These are the activations of a small neural network, seen along a few directions. Each row is one input.
Each table varies a few parts of the input and shows all the possible inputs, shuffled.
Descriptions start from the smaller parts, as in this example, which fits no table here: one of 4 places along a line, together with either a single point or one of 11 places along a line or (one of 3 separate values, together with one of 5 places around a ring).
Shared parts are said once, and a part with two or three values counts as separate values.

Other details of the inputs shift rows strongly along two fixed directions, in all tables alike. That doesn't count.

A family of inputs:
R1: [-29  67   3 -69  48   2 -49  20  10  41  32 -10  22  12   7]
R2: [ -7  25 -22 -36  36   9 -32 -33  48 -10  20   7  30 -10  11]
R3: [-12  49  36 -57  24 -16 -32  58  12  22  53 -21  17  11 -42]
R4: [ 39  16  -9 -23  38 -10 -48 -16  31   6   9   5  -4 -13 -32]
R5: [-28 -15  73  13  24  20 -31  46 -94  88 -26 -29 -19   0  36]
R6: [ 19  63  -9 -24  19 -37   0 -13  28 -17  25 -12 -13 -11 -17]
R7: [ 60  11 -47  13  -1 -26  51 -71  79 -74   8  23  -4 -30  -6]
R8: [  6 -85 -75  52 -42  54  39 -28  -3 -54 -41   1 -13  13  51]
R9: [ 43 -18 -72 -29  -7  12  26 -59  99 -56  -2  33  12 -24  19]
R10: [ -66    1   23   27  -24    1  -21   50 -114   59  -16  -10   -2   34
   -9]
R11: [-30  -9  -7  59  -7  -2  28  19 -69  -9 -21 -34 -30  15  15]
R12: [-24 -55   5  42 -27  25  17  61 -49 -15  -2 -23  -7  22  -4]
R13: [ 26  22  24 -61 -20 -17 -24 -45   6  16  36  29   4 -27   3]
R14: [ 55 -13 -53   2 -48 -17   5 -83  74 -56  13  44  22 -27 -25]
R15: [ 26 -95 -29  67 -57  33  77   8  14 -71 -30  11   1   8   9]
R16: [ 35  25   8 -17  44 -13 -27 -16  44  12  -5  23   9 -10 -26]
R17: [-27  73  32 -43  24 -35 -37  11 -15  58  33  26  33   5 -37]
R18: [ 32  -8  41 -56   8  -9 -13  -1  38 -11  62   0   1 -16   7]
R19: [-41  -5   8  68  -4  -5  27  10 -55  -9 -30 -32 -14  10  18]
R20: [ -1 -32   5  47 -12  19  -2  34 -42  30 -56 -22 -22  25   6]
R21: [  8  34 -10 -36 -14 -35  -8 -19  34  16  19  31  11  -8 -36]
R22: [-29 -50  17   1 -10  53  20 -10 -52  21 -22 -18 -11  16  73]
R23: [ 21 -95 -33  56 -68  26  76  18  21 -68 -37   3 -13   4   3]
R24: [-82   4  22  19  29  35   0  54 -77  53 -31  -9  18  35  42]
R25: [-28  41  48 -42  41 -15 -43  43  12  13  52 -17  34  -1 -43]
R26: [ 21  47  30 -30  20 -14  -1 -43  20  -6  45  -6 -31 -34  17]
R27: [ 13 -52 -45  76 -50  -2  87 -23   4 -61 -54  -4 -39  -4  23]
R28: [ 33  21   2 -26  33 -20 -25  -8  52  13 -12  16  -5 -18 -31]
R29: [-60  14  27  22 -35  -2 -12  59 -98  66 -22 -12  -2  41  -4]
R30: [ 28  20   7 -13  40 -12 -49 -23  43   5  -2   6  13 -17 -26]
Each input here is: one of 5 separate values, together with either a single point or one of 5 places around a ring.
The inputs of R17 and R7 match in every part but the choice among 5 separate values. If R10 is changed in the same way as R17 into R7, which row does it become?
> R11
Start at R12 and move only the place on the ring of 5, one step at a time. The first step leads to R25. Which rows follow, in order?
> R15, R23, R3
Which other rows agree with R16 in the choice among 5 separate values? List them by row number.
> R4, R5, R20, R28, R30

A family of inputs:
R31: [ 33 -35 -51  45 -25   1  43 -31  19 -58 -24   8 -16  -3   5]
R32: [ 20 -59 -15  30 -28  27   7   7  -3 -13 -29  -5  -7  10  10]
R33: [-24 -21  24  19   3  14  -4  42 -42  38 -34 -11  -9  15   6]
R34: [-56   3  19  18   7  23  -7  25 -88  56 -29 -15 -14  22  35]
R35: [  5  48  15 -49  44 -26 -19  12  35   6  39  11  10  -7 -35]
R36: [-37 -30  11  18  -4  22  20  28 -36   6 -24 -18  -9  14  39]
R37: [  6 -36  11  40 -25  15  20 -15 -32   1 -29   0 -15   0  31]
R38: [ -6 -27 -10  40 -35   0  17  -3 -19   0 -35   9   3  11   3]
R39: [ 42  19  15 -50  18 -16 -23 -40  53  -2  36  22   3 -32 -10]
R40: [-31 -32  12  31 -26   7  11  29 -44  20 -34   5  -1  19  -1]
R41: [-26  43  38 -48  25 -20 -56  29 -12  47  33  -2  27  10 -39]
R42: [-15  58  43 -39  48 -24 -50  -5 -28  53  27  -9   0 -13  -8]
R43: [ 13 -17 -28  43 -37  -9  24 -10 -11 -19 -21   6 -13  -3  -2]
R44: [ 24  30 -24 -22   7 -30 -23 -42  44  -7  15  23  10 -19 -31]
R45: [-39  65  38 -55  67 -12 -40  36   6  41  39  -7  27  -2 -22]
R46: [  8 -44 -14   7 -24  26  27 -16  -5  -4 -22  12  -7   0  32]
R47: [ 35  16 -11 -63  13   6 -28 -34  54  -2  46  20  15 -15  -1]
R48: [ 15  31  36 -57  28 -10 -52  -9  15  22  49   5  11 -17 -16]
R49: [-74  32  41  32  15  -9  -4  60 -88  47  -8 -38 -20  28  -3]
R50: [ 72  19 -45 -32  14 -17 -19 -67  91 -35  12  24  -3 -33 -21]
R51: [-17  63  36 -51  36 -32 -20  24  17  20  46  -6   4  -8 -39]
R52: [ 27 -48 -26  30 -56   7  27  -2   5 -40 -10   8  -3   0  -7]
R53: [-64 -11  43  26   9  13  -5  85 -95  42 -13 -34   1  40   1]
R54: [ 27 -28 -19  29 -19  12  14 -15  14 -12 -35   4  -9   1  10]
R55: [ 25  52   3 -33   7 -36 -17 -12  37   2  31  15  13 -14 -33]
R56: [-53  -9  20  30   0  20  12  36 -62  23 -32 -28  -7  24  47]
R57: [-18 -16  13  17 -20   5  15  33 -27  -8   7 -21  -8  13  -9]
R58: [ 29 -41 -34  20 -34  26  33 -43  13 -24 -26  15  -8   0  39]
R59: [ 33 -42 -60  26 -25  14  39 -59  41 -65 -22   1 -15 -15  37]
R60: [ 38 -47 -35  32 -55  -3  45 -16  25 -44 -19  18  -6 -13  -5]
R61: [-53   6  19  29  17  18   7  40 -52  22 -25 -21   8  23  16]
R62: [ 29  51  -2 -34  14 -32   0 -25  61 -24  42   7   3 -18 -32]
R63: [ 17 -33 -24  46 -25   5  44  -6   2 -37 -27   3  -9  11  10]
R64: [ 55   4 -36 -54   9  -1 -11 -52 103 -54  49  16  13 -30   3]
R65: [  0 -20 -37  34  -3  17  23 -20   8 -37 -23  -1  -3  -1  14]
R66: [-36  56  34 -54  61  -4 -51  38   2  37  50 -15  32   4 -23]
What is each input in this table made of?
> one of 4 places along a line, together with one of 9 places around a ring
Which other rows does R36 become when the place on the ring of 9 takes its other values? List them by row number.
> R33, R35, R39, R40, R45, R46, R51, R60
Start at R53 and move only the place on the line of 4, one step at a time. The first step leads to R35. Which rows follow, in order?
> R63, R31
Start at R52 and move only the place on the line of 4, one step at a time. The first step leads to R60. Which rows follow, in order?
> R55, R43
